Each row below holds a small network's activations on one input, seen along a few directions.
Each table varies a few parts of the input and shows all the possible inputs, shuffled.
Descriptions start from the smaller parts, as in this example, which fits no table here: one of 4 places along a line, together with either a single point or one of 9 places along a line or (one of 2 separate values, together with one of 8 places around a ring).
Shared parts are said once, and a part with two or three values counts as separate values.
In the rows, 128 means zero.

Other details of the inputs vary at random and push rows far along two fixed directions, the same in every table; ignore that.

A family of inputs:
R1: [122 168 102 153 156 180 132  75 176  96 126 130]
R2: [153  95 172 136  68  75 147 207  50 191 141 153]
R3: [113 161 101 145 162 154 129  79 186 106 133 114]
R4: [112 151 135 179  54 117 201 156  68 173 166 169]
R5: [167  76 146  75 205  96  34 165 173 125  94  83]
R6: [144  97 124 108 188 138  71 152 145 102 112 107]
R7: [146 116 131  95 187 112  78 148 140 100 109 110]
R8: [119 127 123 154 108 113 164 112 114 127 145 128]
R9: [128 145 120 124 177 133 111  72 181  93 110 101]
R10: [124 160 107 121 187 151 103  98 164  88 125 119]
R11: [ 90 159  99  89 118 186 129  66 170  86 116 133]
R12: [155 121 134  89 193 121  59 161 158 127 104 103]
R13: [111 155  99 142 166 151 132  74 173  93 137 111]
R14: [110 113 120  42 149 130  65 148 146 112 104 121]
R15: [142  90 170 137  73  69 150 204  40 181 137 151]
R16: [ 94 215 101 208  64 169 239  27 145 134 167 148]
R17: [159  75 169 147  60  89 146 202  52 188 134 150]
R18: [158  95 142  97 189 122  60 142 150 103  88 101]
R19: [ 99 205 102 210  64 180 242  25 120  97 159 163]
R20: [132 129 140 176  55 130 186 147  76 175 149 155]
R21: [110  35 151  62  66  71 111 229  60 189 131 135]
Each input here is: one of 3 separate values, together with either a single point or one of 6 places around a ring.
The inputs of R19 and R7 match in every part but the choice among 3 separate values. If R17 is changed in the same way as R19 into R7, which row does it become?
Answer: R2
Change only the choice among 3 separate values in R4. List by row number the other rows that result.
Answer: R1, R3

A family of inputs:
R22: [121 141 122  97 139 145 109 109 153 113 114 125]
R23: [140  69 146 152 119  67 129 195  93 178 146 113]
R24: [148 158 121 132 189 155 100  82 181  85 107 112]
R25: [ 91 175  93 125 130 171 154  42 173  83 132 129]
R26: [145 147 133 170 128 133 148 119 119 127 134 134]
R27: [152 119 148 145 119 115 128 182  85 151 132 144]
R28: [106 192 105 123 128 174 150  38 179  89 123 134]
R29: [106 146 132 138  44 130 185 132  86 161 150 164]
R30: [131 176 130 200  84 145 199 107  95 142 156 161]
R31: [115  94 121  83 147 122  90 153 133 121 118 117]
R32: [153 142 126 101 203 148  66 124 169  91  98 112]
R33: [144  82 141  51 178 112  39 181 145 126  94 105]
R34: [122 149 123 185 105 122 187  79 131 132 151 126]
R35: [141  81 130 110 184  93  80 144 163 130 116  83]
R36: [104 113 119 111 106 129 136 134 116 128 134 132]
R37: [155  88 160 133 101  96 124 197  69 163 125 142]
R38: [103 105 126 118  72 117 153 161  85 155 145 144]
Describe the family of inputs behind these rows.
Answer: either one of 3 separate values or one of 6 places around a ring or (one of 2 separate values, together with one of 4 places along a line)
Change only the choice among 2 separate values in R38. List by row number the other rows that result.
Answer: R29
A walk changes only the place on the ring of 6. It starts at R32 and steps to R37. List the rest of the walk in order.
Answer: R24, R26, R30, R27

A family of inputs:
R39: [131 145 115 105 167 159  90 111 168  96 110 127]
R40: [124 160 132 114 113 141 134 108 132 122 123 141]
R41: [130 149 118 103 183 155  87 108 163  93 106 121]
R42: [122 157 122 123 125 164 136  90 147 109 118 135]
R43: [114 201 119 236  58 147 246  72 106 157 179 159]
R44: [111 141 107 123 126 141 138  84 154 113 132 118]
R45: [106 143 106 130 130 146 139  90 160 110 136 128]
R46: [134  53 142  94 138  79  86 216  95 153 123 109]
R47: [136 146 115  95 168 157  87 102 168  95 106 117]
R48: [113 131 110 108 177 138  97  99 170 100 118 106]
R49: [110 109 146 138  37  88 190 158  64 182 156 154]
R50: [136  46 152  84 126  83  85 203 101 161 117 109]
R51: [150  71 148  90 144  98  76 223  88 146 112 123]
R52: [149 112 154 198  75  96 189 168  49 166 163 154]
R53: [153 156 136 178 151 127 141  87 154 117 120 117]
Describe the family of inputs behind these rows.
Answer: either one of 3 separate values or (one of 2 separate values, together with one of 6 places along a line)
Change only the place on the line of 6 in R48. List by row number the other rows that result.
Answer: R44, R45, R46, R49, R50

A family of inputs:
R54: [128  87 140 107 121  91 116 148 125 150 127 113]
R55: [141  46 156 106 109  69 104 205  93 181 124 109]
R56: [118 108 137 132  77  94 163 131 103 158 143 128]
R57: [162 103 145 107 161 126  74 151 153 132 100 110]
R58: [129 163 124 169 109 156 167  94 114 113 135 148]
R59: [103 155 108 166 111 141 174  97 136 134 155 130]
R60: [134 187 113 112 196 158  94  86 184  84 108 122]
R61: [ 97 119 130  84  51 140 146 143  95 151 128 157]
R62: [141 128 150 147  84 118 152 138  97 159 130 142]
R63: [121 193 130 150  97 147 175  63 138 118 129 149]
R64: [ 93 128 120  94  64 146 145 165  86 151 141 164]
R65: [130 170 133 148  91 139 169  82 128 128 132 143]
R66: [113 156  98 114 195 149 101  78 198  87 126 103]
R67: [149 139 126 116 184 141  81 138 155 115 112 116]
R68: [129 167 125 159 106 149 169  92 112 108 136 149]
R69: [ 96 115 124  96  62 148 147 156  77 133 134 164]
R70: [147 148 131 102 176 144  88  91 180  99 101 112]
R71: [123 126 108 107 185 136  97  94 171  81 117 100]
R72: [125 172 130 154 108 144 167  98 109 110 132 155]
R73: [112 125 127 149  85 116 169 106 120 151 143 127]
R74: [124 114 121  98 181 117  88 125 151  95 112 107]
R75: [153 124 130 119 182 146  86 131 147  99 104 115]
R76: [129 102 116 111 182 127  88 125 155 100 116 100]
R77: [107 139 112 166 110 142 174  93 125 118 146 131]
R78: [121  99 134 150  79 108 160 138 112 165 142 129]
R79: [122 181 119 167 112 164 175  70 127  99 138 152]
R80: [150 145 130 111 178 150  88  94 182 104  99 106]
R81: [125  99 129 114 134  95 115 168 115 146 139 116]
R82: [108 134 133 133  86 104 167 110 116 146 139 133]
R83: [146 156 118 122 193 157  87 114 175 103 110 113]
R84: [161  78 152 132 129 112 100 200  88 146 118 133]
R85: [132  64 142 113 128  86 109 188  90 144 132 121]
R86: [127 179 122 157 108 145 166 104 120 127 143 149]
R87: [136  56 145 114 124  73 100 225  82 178 138 116]
R88: [125 110 126  92 178 102  80 157 146 124 120 107]
R89: [154  97 153 116 132  97  99 204  89 160 127 136]
R90: [135 152 129 171 101 145 160 136 111 148 144 151]
R91: [109 137 108 172 107 148 173  92 131 117 147 134]
R92: [134  93 119 113 177 119  79 161 158 130 124 101]
The inputs of R56 and R71 match in every part but one. If R54 is changed in the same way as R56 into R71, which row does it become?
Answer: R85
Describe the family of inputs behind these rows.
Answer: one of 3 separate values, together with either a single point or (one of 2 separate values, together with one of 6 places along a line)
Which other rows agree with R86 in the choice among 3 separate values? List them by row number.
Answer: R59, R60, R64, R66, R67, R81, R83, R87, R88, R89, R90, R92
A walk changes only the place on the line of 6. It starts at R84 and steps to R75. List the rest of the walk in order.
Answer: R58, R79, R68, R72
A walk changes only the place on the line of 6. It starts at R63 and steps to R65. List the rest of the walk in order.
Answer: R70, R62, R80, R57
